Each row below holds a small network's activations on one input, seen along a few directions.
Each table varies a few parts of the input and shows all the possible inputs, shuffled.
Descriptions start from the smaller parts, as in this example, which fits no table here: ring(5) and (point or ring(9) or (values(2) and line(6))).
Shared parts are said once, and a part with two or three values counts as separate values.

Other details of the inputs shift rows strongly along two fixed directions, in all tables alike. That doesn't count.

Rows:
R1: [  1 -21 -10  58 -35  41   6   8  27  10 -19  61 -18]
R2: [ 29  -4 -27 -62  85 -60 -26  19 -52  43  24 -84  38]
R3: [-22 -56  25 -45  37  11  23   4  40  67 -40   8  33]
R4: [  6 -60  19 -27  29   9  23  48  32  77 -34   6   5]
R5: [-22 -23  -1  35 -46  37  21   2  34 -20 -13  45  -9]
R6: [-20   6  29  18 -37  58  27   9  49 -43 -21  20 -35]
R7: [  1 -26  -6  57 -43  41  14  22  32   4 -13  55 -18]
R8: [ 10  55 -25  22 -35 -32 -29 -24 -41 -68  23   2 -19]
R9: [  4 -58  19 -26  43  15  13  24  36  91 -39  17  21]
R10: [ 32  22 -33 -45  61 -71 -35   1 -39  53  12 -63  28]
R11: [ 43   8 -24 -34  36 -59 -23  29 -41  51  13 -37  18]
R12: [-26 -10  37  17 -29  71  27  -2  37 -51   2  15 -18]
R13: [ 17  84 -17  15 -37 -14 -27 -25 -29 -71  35 -16 -24]
R14: [ 17  22  -5 -60  42 -68 -19  19 -43  -3   0 -57  10]
R15: [-21 -19   3  39 -39  40  14 -26  32 -10 -19  57  -2]
R16: [ 36  25 -35 -36  67 -69 -35  -2 -45  49   0 -61  23]
R17: [-19 -58  29 -48  25   8  30  14  41  61 -33   3  28]
R18: [-26 -49  48 -54  35  11  22   0  41  43 -41   6  21]
R19: [-15 -29  54 -64  36  25  36  33  47  30 -40 -29  -9]
R20: [-22 -19  -5  38 -38  37  15 -13  30 -13 -22  52  -8]
R21: [-25 -63  35 -29  85  17  27   1  26  85 -30 -15  34]
R22: [  5  27 -38  27 -35 -12 -23 -15 -50 -60  54  -4   7]
R23: [ -1  13  17 -60  75 -62 -16  -7 -60  13  11 -63  32]
R24: [-14 -28  58 -63  35  28  34  21  53  35 -37 -24   2]
R25: [ 12  57 -21  20 -33 -35 -32 -35 -44 -64  27   4 -12]
R26: [ 18  84 -23  21 -30 -12 -25 -14 -32 -78  21 -20 -34]
R27: [-34 -32  30  21 -38  50  19 -13  24 -47   8  37  -3]
R28: [  1  72   2  27 -14  -3 -14 -29 -45 -75  40 -24 -18]
R29: [-28 -19  33  13 -53  33  22 -16  40 -28  -2  45 -11]
R30: [ -6  43 -29  44 -24 -19 -20 -38 -57 -52  48   7   7]
R31: [ 20  40 -38  65 -20 -13 -25 -18 -59 -29  50  20  -5]
R32: [-19 -59  24 -48  26   6  32  26  35  55 -36  -4  15]
R33: [-29 -22  29  13 -50  33  26  -3  37 -31  -7  40 -23]
R34: [-16 -25  -3  43 -48  38  20   4  46   0  -1  37 -24]
R35: [ 20  82 -16  19 -28 -10 -25 -26 -32 -72  23 -15 -28]
R36: [ 47  18 -32 -21  51 -57 -35  15 -51  49  -1 -34  17]
R37: [ 25  54 -60  53 -40 -32 -32  -3 -37 -45  40 -10 -21]
R38: [ 37  26 -43 -36  67 -73 -36  12 -48  45  -1 -69  16]
R39: [ -5 -39  -2  49 -34  56  13   9  20  -7  14  53  -4]
R40: [-13 -21  -1  42 -49  39  16 -11  47   5   5  41 -10]
Description of these inputs: line(5) and (values(2) or ring(6)).
Q: Changing only the line(5) part turns R7 into R14. The same change can be made to R39. Which row results?
A: R27
Q: Change only the ring(6) part in R26. List by row number the other rows that result.
A: R6, R13, R19, R24, R35
Q: List by row number the other rows that have the line(5) part in common with R32.
A: R3, R5, R15, R17, R20, R22, R30
Q: A walk changes only the line(5) part. It starts at R28 and steps to R23. List the rest of the walk in order.
A: R30, R21, R31

Rows:
R41: [  3 -13   0 -17  32 -15  -2   7 -15  24   2 -17  17]
R42: [ -2  -8  -1  27 -13  26   7   3  13   0  -1  20  -9]
R43: [-14  -8   4  18 -16  16   6 -16  14  -6  -6  25   0]
R44: [-12 -10   6  10 -23  12   7  -8  15  -8  -5  26  -2]
R45: [-21  -2  25   1 -13  26  13 -12  15 -31   0   8  -7]
R46: [ 11   2  -3 -14  35 -10  -5   5  -6  29  -8 -19   8]
R47: [ -3  -2   3  13 -24  15   6   0  21  -5 -11  22 -12]
R48: [ 13  -7  -6 -21  23 -14  -3  21  -6  23  -3 -22   6]
R49: [  4 -11   1 -31  18 -23   0  11  -9  18  -1 -18  13]
R50: [  5 -15  -2 -24  23 -18  -2  12 -13  20   3 -19  16]
R51: [  1  12  19 -35  28  -6   4   8  -2  -2  -9 -34  -1]
R52: [-12 -10   4  24  -9  22   5 -16  10  -1   1  24   2]
R53: [ 35  73 -52  29 -44 -48 -39  -7 -58 -58  51 -18 -20]
R54: [ -6   0   2  21 -17  19   5  -8  21  -3 -12  22 -10]
Q: Changing only one part turns R53 into R49. The same change can be made to R54. Which row results?
A: R43
Q: What do these inputs look like to the network?
A: values(2) and (point or ring(6))
